Each row below holds a small network's activations on one input, seen along a few directions.
In each table, some parts of the input vary, and every possible input appears once, in random order.
A made-up example of a description, with smaller parts first: ring(8) and (point or ring(11) or (values(3) and line(6))).
Shared parts are said once, and a part with two or three values counts as separate values.
In the rows, 128 means zero.

A family of inputs:
x1: [143 131 137 193 141  37 119 125 133 168 139 137 170]
x2: [114 162 143 128 162 180 154  72 151 119 130 145 127]
x3: [ 91  68 108  36 102 173 138 128  74 148 130  98 187]
x4: [105 150 159 131 124 151 150 100 152 133 105 119  82]
x5: [ 51 131 162  95 126 148 115  64 138 129 155 137 121]
x6: [145 158 108 179 145 114 133 116 118  87  93 151  87]
x7: [156 131 161 124 146 105 130  37 111 128 131 102 171]
x8: [149 156 137 155 139 144 151  85 153 113  78 142 114]
x9: [106  64  74  85  81 138 109 177  36 134 120 108 124]
x10: [233  91 103  72 102 180 103 174 133  72 118 100 177]
x11: [108  56  89  47  92 156 116 145  83 159 114 105 139]
x12: [132 154 124 165 141 130 143 130 122 107 119 153  56]
x13: [175 119 146 138 142  93 111  61 119 140 116 109 123]
x14: [ 88  82  73  94  94 102 122 218  98 205 164 120 178]
x15: [131 160 132 117 181 142 141  66 164 108 119 132 139]
x16: [124 164 136 188 162  74 155 164 181 154 115 156 143]
x17: [ 88 162 168 105 150 161 153  82 148 128 134 112 120]
x18: [134 152 139 158 142 178 152  95 153 127 105 148  89]
x19: [ 72 125 144 149 104 115 106 124 101 118 144 141  57]
x20: [106 162 135 198 152 112 156 166 170 161 133 174 129]
x21: [ 98 145 127 170 126 129 142 127 120  96 117 123  61]
x22: [218  99 108  32 126 175 103 154 134  71 147 109 210]
x23: [211 128  82  95  96 110 102 243 147 126 165 125 209]
x24: [ 50 134 152 168 117  88 115 161 152 178 165 162 122]
x25: [ 79 158 147 193 145 111 145 172 162 165 140 147 127]
x26: [172 117 130 164 141  59 111  96  90 112 129 105  95]
x27: [ 70 119 165 123  96 136 126  86 145 135 124 127  82]
x28: [235 105  95  81 106 144  83 217  93  65 133  98 145]
Question: The inputs of x14 and x11 match in every part but one. If x25 is changed in the same way as x14 into x11, which row does it become?
Answer: x4
Question: Describe the family of inputs behind these rows.
Answer: line(4) and (values(2) or line(5))

A family of inputs:
x29: [164 106 117  90 109 143 117 151 116 107 131 110 151]
x30: [144 106 100 120 111 102 113 200 123 153 145 128 167]
x31: [109  86 101 118  88  90 124 211  99 169 148 121 157]
x32: [ 93 155 137 188 146  93 140 146 152 160 131 155 103]
x33: [111 158 155 158 146 129 132  86 143 118 128 142  99]
x34: [113 161 146 177 150 107 141 113 149 136 125 149 110]
x35: [104 145 156 118 153 166 132  33 136 105 115 123  94]
x36: [ 53 144 134 185 132  91 141 156 137 177 142 154  98]
x37: [189 110 116  78 116 165 123 116 114  94 112 104 145]
x38: [166 109 109 109 110 119 118 173 120 126 132 120 162]
x39: [156  95 117  46 111 180 124  98 101  92 112 101 148]
x40: [131 163 149 148 164 151 130  52 146 101 116 130 101]
Question: The inputs of x39 and x35 match in every part but one. If x37 is changed in the same way as x39 into x35, which row does it become?
Answer: x40
Question: Describe the family of inputs behind these rows.
Answer: values(2) and line(6)
Question: Which other rows does x34 become when the values(2) part takes its other values? List them by row number.
Answer: x38
Question: Which other rows does x32 become when the values(2) part takes its other values? List them by row number.
Answer: x30

A family of inputs:
x41: [206 110 100 109 129 119 118 172 127 112 128 111 185]
x42: [115  86  93 119  94  93 117 198  87 163 137 125 155]
x43: [ 74 175 171 142 164 160 162  26 146 109 110 140  72]
x44: [159  89 110  53 120 174 114 113  90  93 118  96 134]
x45: [148 140 142 138 124 138 122  90 121  95 117 124 100]
x46: [116 141 115 169 130 106 124 150 130 127 125 148 101]
x47: [151 163 146 162 161 117 134 110 172 143 124 150 140]
x48: [ 85 158 145 166 134 125 135 133 155 158 138 154 110]
x49: [171 103 119  77 106 155 109 134  99  98 136  98 154]
x50: [138 120 132 118 136 155 132  65 110  92  99 117  83]
x51: [ 57 178 153 200 166 110 149 103 161 162 135 156  91]
x52: [163  99 120  87 115 164 120  99  98  89 103  96 100]
x53: [150  96 119  49 112 160 114 131 123 107 144 103 189]
x54: [ 96  84 101  90  92 107 125 197 106 179 151 127 184]
x55: [207 127 112 139 126 113 123 162 133 108 119 115 145]
x56: [121 105 102  81 107 137 125 189 124 144 152 126 189]
x57: [182 154 129 164 150 108 128 132 143 112 123 143 120]
x58: [113 104 101 146 100  80 118 190  97 147 127 134 116]
x59: [ 85 180 178 168 164 136 149  41 149 120 128 145  91]
x60: [122 180 168 198 185 110 155  86 179 139 123 155 116]
x61: [ 31 163 161 203 146  88 147 122 156 186 144 152  78]
x62: [173 116 122 109 110 140 111 117 102  96 120 103 120]
x63: [117 152 160 136 134 148 129  66 145 129 125 133 116]
x64: [139  83 114  26 119 185 120 113 115 106 127  97 166]
x65: [ 93 117 121 180 109  81 128 161 116 163 135 139  90]
x66: [140 121  98 139 113 109 116 179 113 118 122 132 125]
x67: [105 144 155 110 137 172 141  52 142 118 105 129  95]
x68: [187 107 108  81 128 132 126 171 147 127 143 113 215]
x69: [141 103 101 113 100 127 120 194 108 126 138 120 158]
x70: [ 55 142 144 169 128  91 130 145 146 175 142 159 102]
Question: Describe the family of inputs behind these rows.
Answer: line(5) and line(6)
Question: The inputs of x41 and x47 match in every part but the line(6) part. If x42 is changed in the same way as x41 into x47, which row does it become?
Answer: x70

A family of inputs:
x71: [129 169 156 160 167 136 149  89 167 133 117 144 113]
x72: [118  77 113  57 107 151 123 122 102 144 135 102 167]
x73: [118 101 104  85 102 143 116 179 116 139 149 117 171]
x74: [120  89  92 102  91 121 118 203  91 143 136 119 138]
x75: [ 45 123 139 177 125  85 132 117 118 173 129 147  82]
x76: [ 77 150 153 133 154 147 149  79 150 148 124 137 101]
x77: [ 64 153 153 159 136 123 137 114 151 157 137 151 107]
x78: [133 160 137 212 147  67 132 131 144 145 124 155 101]
x79: [ 59 137 133 181 126 106 135 141 134 167 127 151  81]
x80: [201 116 112  84 115 158 113 128 111  70 109 105 141]
x81: [104  72  98  99  83 107 116 185  76 157 139 111 148]
x82: [148  95 108  60 101 173 109 122  97  96 117 103 124]
x83: [ 57 137 153 131 148 130 149  58 136 159 128 128 110]
x84: [117 160 157 149 152 151 140  72 140  95 114 138  68]
x85: [203 108 113  91 137 132 117 137 134 116 127 108 185]
x86: [ 88 156 133 190 135 100 138 149 145 146 126 161  84]
x87: [189 104  98 133 113  86 111 198 111 136 135 114 159]
x88: [132  83 112  56  96 157 108 101  81 106 120  93 133]
x89: [133 174 150 194 155  89 133 109 161 141 136 152 132]
x90: [159 110 105  71 120 164 128 151 125 110 129 119 172]
x91: [ 92 167 153 171 139 120 142 122 160 138 136 160 112]
x92: [171 109  96 127 102 108 121 211 110 126 130 118 154]
x93: [147 112 106  95 109 138 120 187 130 125 148 125 170]
x94: [184 118 106  85 129 153 126 148 131 105 122 114 180]
x95: [ 89 143 155 140 141 158 138  63 130 116 116 126  63]
x96: [161 164 160 173 166 121 130  55 135  93 112 134  90]
x97: [177 107 112  68 109 167 112 130 110  78 116 110 127]
x98: [102  86 108  83  99 128 113 159  99 151 153 112 177]
x99: [221 111 116  91 122 137 105 114 107  77 113 102 149]
x100: [141 168 155 168 159 143 139  69 139  88 109 138  78]
x101: [ 45 134 156 159 128 107 138  95 138 174 142 141 112]
x102: [147 167 158 167 174 115 141  77 163 139 121 140 125]
x103: [173 119 111 108 119 125 118 183 137 117 140 120 178]
x104: [ 73 130 157 139 136 137 138  37 111 118 118 120  70]
x105: [147  99  97 111  97 118 121 214 108 135 137 123 139]
x106: [117 176 154 186 149 108 140 120 165 133 129 156 121]
x107: [105 165 154 143 160 143 151  89 162 133 122 147 104]
x108: [132  97 104  60 112 167 125 142 113 125 130 111 169]
x109: [189 114 110 117 118 109 112 172 130 123 146 112 194]
x110: [112 161 134 206 141  91 138 149 151 147 121 156  93]
Question: The inputs of x99 and x80 match in every part but one. If x87 is changed in the same way as x99 into x80, which row does it become?
Answer: x92
Question: Describe the family of inputs behind these rows.
Answer: values(2) and line(4) and line(5)
Question: Which other rows does x98 become when the values(2) part takes its other values? List them by row number.
Answer: x101
